Each row below holds a small network's activations on one input, seen along a few directions.
Each table varies a few parts of the input and shows all the possible inputs, shuffled.
A made-up example of a description, with smaller parts first: one of 8 places around a ring, together with either a single point or one of 11 places along a line or (one of 3 separate values, together with one of 6 places along a line).
Shared parts are said once, and a part with two or three values counts as separate values.
(in the rows, 128 means zero)

Other details of the inputs vary at random and push rows far along two fixed directions, the same in every table; ignore that.

A family of inputs:
row 1: [114  67 108 228 160 170 129 123 157 141 129]
row 2: [137 113 111 203 143 146 149 130 133 164 120]
row 3: [111 118 101 103 106  92  94 116  84 106 152]
row 4: [179 199 182 110 138 134 190 143 174 186  99]
row 5: [102  88 114 142 132 130  99 118 132 108 145]
row 6: [133 163 150  48  91  82 128 112 102  96 140]
row 7: [153 164 168 113 148 143 161 145 181 158  80]
row 8: [126  69  99 230 171 176 118 147 144 131 115]
row 9: [114  82 107 165 151 145 119 129 124 111 119]
row 10: [121  99  91 185 132 132 110 135 107 132 145]
row 11: [144 168 140  77 119 103 129 129 118 122 138]
row 12: [136 164 152  50  90  84 117 117 103  97 141]
row 13: [ 96  82 111 133 126 125 100 116 124 101 149]
row 14: [ 88 135 138  35 106  96  98 114 101  80 139]
row 15: [128 136 125  97 102  99 104 121  96  89 152]
row 16: [130 107 106 147 133 123 109 127  97 114 155]
row 17: [159 165 168 138 155 158 173 157 194 171  75]
row 18: [ 91  94 114 132 133 135  94 129 110  96 142]
row 19: [114  63 103 234 160 171 116 137 155 139 136]
row 20: [140 149 116 113 115 131 125 133 122 142 128]
row 21: [140 117 135 181 163 165 158 138 167 150  91]
row 22: [112  75  80 193 133 128 110 121  90 124 151]
row 23: [136 130 111 136 119 139 136 121 119 144 125]
row 24: [159 186 183  87 144 136 178 144 189 164  73]
row 25: [170 215 174 100 124 123 185 151 181 194  91]
row 26: [125 137 144 128 134 138 133 134 172 139 121]
row 27: [ 93 128 129  83 120 117  97 127 114  91 137]
row 28: [102 122 138 116 134 136 126 125 129 116 124]
row 29: [160 190 177  71 106 105 164 131 144 139 116]
row 30: [ 92 124 133  81 120 118 112 113 112  94 132]
row 31: [126  89  86 181 130 149 119 123 102 137 139]
row 32: [108 113 135 146 142 149 119 133 136 125 122]
row 33: [159 131 134 194 156 156 166 133 147 166 119]
row 34: [122  68  85 202 147 138 109 120  86 113 160]
row 35: [114 144 107  34  82  87  89 114  78  93 151]
row 36: [129 130 110  97 107 118 109 122 101 126 139]
row 37: [128 134 112  84 104 113 117 120  99 123 138]
row 38: [119 148 133  43  86  75 108 100  82  73 153]
row 39: [111 100  95 136 117 107 107 121  88 114 151]
row 40: [180 184 172 147 148 146 181 146 174 190  99]
row 41: [138 125 130 137 115 119 121 131 111 112 143]
row 42: [140 163 172 116 138 139 170 131 194 165  99]
Description of these inputs: one of 6 places along a line, together with either one of 3 separate values or one of 4 places along a line.
Q: Changing only the place on the line of 6 turns row 18 into row 28. The same change can be made to row 16. Which row results?
A: row 34
Q: Changing only the place on the line of 6 turns row 40 into row 4. The same change can be made to row 3. Which row results?
A: row 39
Q: A walk changes only the place on the line of 6. It starts at row 38 and steps to row 6. List the rest of the walk in order.
A: row 29, row 12, row 41, row 15
Q: List by row number the other rows that have the place on the line of 6 in common with row 1.
A: row 2, row 21, row 23, row 30, row 33, row 38
